These are the activations of a small neural network, seen along a few directions. Each row is one input.
Each table varies a few parts of the input and shows all the possible inputs, shuffled.
A made-up example of a description, with smaller parts first: one of 8 places around a ring, together with either a single point or one of 9 places along a line or (one of 3 separate values, together with one of 6 places along a line).
Shared parts are said once, and a part with two or three values counts as separate values.

Other details of the inputs vary at random and push rows far along three fixed directions, the same in every table; ignore that.

Rows:
r1: [ 10   8  -7  24  27  -3 -29  17 -14   0 -23   2  -8  15 -21]
r2: [ -6  10  -8 -23 -16  -4  10  -1  36   8  -1 -19  -7  -6  36]
r3: [-25   9 -17 -21 -12  10   6  15  27  -2   0   2 -11   9  34]
r4: [ -1  15 -22  -2 -27   2   3  13  25  -4   7   0  -3  12  39]
r5: [  35    8    4  -12  -31   44   18   27  -44  -10    7    7   15 -101
  -16]
r6: [-19 -26  -5 -48 -15  -8  25 -12 -81  -5  71  22  19 -52 -40]
r7: [ 15  -6  10  30  23   4 -28  -9  -1 -11  -8  -3  12  -2   5]
r8: [ -3  28 -38 -23 -11  -2  -1  29  17  12  -8  -8 -14  22  15]
r9: [ 25   8  30  16  23  12  -9  -7   8 -17  -4  -9  -6   3  -9]
r10: [-16   7  -8 -25 -11  -1  15   2  33   8  -5 -11 -16  -5  35]
r11: [ -8 -14  18  32  22   2  -7  -8  -5   0 -22   5   2 -10  -2]
r12: [ 14  16   9  20  20   6 -14  10  -7  10 -26  -3 -11  15 -33]
r13: [-27   1 -24 -10 -16  -5   3   8  22   5  -7   2  -5  -2  43]
r14: [-18   8 -20  -5 -24   0   5  18  29  -8   2  13 -10  10  34]
r15: [ -8  -4  30  22  18  17  -6  -4   1  -3 -18   7  -8   0 -15]
r16: [ 16   0  16  16  31  10 -24 -11   4 -14  -6  -9  15  -1   1]
r17: [ 36  22 -15 -32 -19  32  16  54 -52  -6   1   5 -15 -86 -36]
r18: [-35 -11  -5 -38 -23 -39  29 -38  11  10  70   7 -15  61  -8]
r19: [  7   7 -37 -35 -14 -12   3  15  20   9 -23 -16  10  14  23]
r20: [ 31  -6  10  -3  28  -9 -12  -4  -2   0 -35 -18   4   5 -22]
r21: [  2  23  -7  -5 -33  11  17   5  32   7   2  -5  -5  13  27]
r22: [  8   0 -38 -12 -28 -15  13  13  17  22 -29 -12   6  12  20]
r23: [ 20 -14  -6  12  24 -13 -25   0 -13  -3 -37  -6  16   9 -14]
r24: [-21 -31  -8 -30 -26  -6  22  -2 -84  -6  73  35   7 -41 -43]
r25: [  3 -12  18  34  18  -1 -12 -11  -1   0 -17  -3  10 -10   0]
r26: [-41 -16 -18 -39 -15 -46  13 -44   0  19  66  -5  14  52   8]
r27: [  8   9 -27 -24 -28  -9  14   9  23  23 -30 -16   6  13  14]
r28: [ -7 -13  20  35  18  10  -7   1  -3  -4 -17  12  -7   0  -8]
r29: [-17  15 -15 -19 -16   6   8  16  33 -12   4   6  -8  11  30]
r30: [  5  16  -6 -23 -48  35  33  39 -13 -11   5  20  -5 -69   0]
r31: [ -1 -25  25  -4  24 -36  -3 -64 -20   8  62  -8   8  49 -37]
r32: [-24   9  -9 -13 -22   4  17   1  29  16 -11  -4  -7  -1  31]
r33: [ 19   1  21  41  12   9  -7  -3   0 -10 -10   4   3   5  -5]
r34: [ -1 -11  14  26  24  -3 -26  -8  -3 -10 -15  -2  12  -9   5]
r35: [  1  -6  22  37  14   7  -4   2   3 -14 -14  16  -4   2 -10]
r36: [  3  -3  29  22  18   5 -12 -16   4   1 -18  -8  10  -9  -7]
r37: [ -1  -5  29  10  29  14  -8  -3   6 -11 -13   0 -17  -3 -11]
r38: [ 14   7  -1  33  20  -1 -15  14 -12  10 -25   2 -10  14 -27]
r39: [ -7 -33  15  20  13 -38  -1 -60 -29  15  56   4  17  51 -34]
r40: [ 16   7  21  18  27  13 -19  -3   3 -23  -5  -3   7   8  -3]
Description of these inputs: one of 5 places around a ring, together with either one of 2 separate values or one of 6 places around a ring.
The inputs of r26 and r36 match in every part but the place on the ring of 5. If r3 is changed in the same way as r26 into r36, which row does it become?
Answer: r15
The inputs of r24 and r37 match in every part but the place on the ring of 5. If r34 is changed in the same way as r24 into r37, which row does it become?
Answer: r2
Which other rows does r12 become when the choice among 2 separate values takes its other values? List them by row number.
Answer: r27
Start at r5 and move only the place on the ring of 5, one step at a time. The first step leads to r31. Which rows follow, in order?
Answer: r16, r7, r39
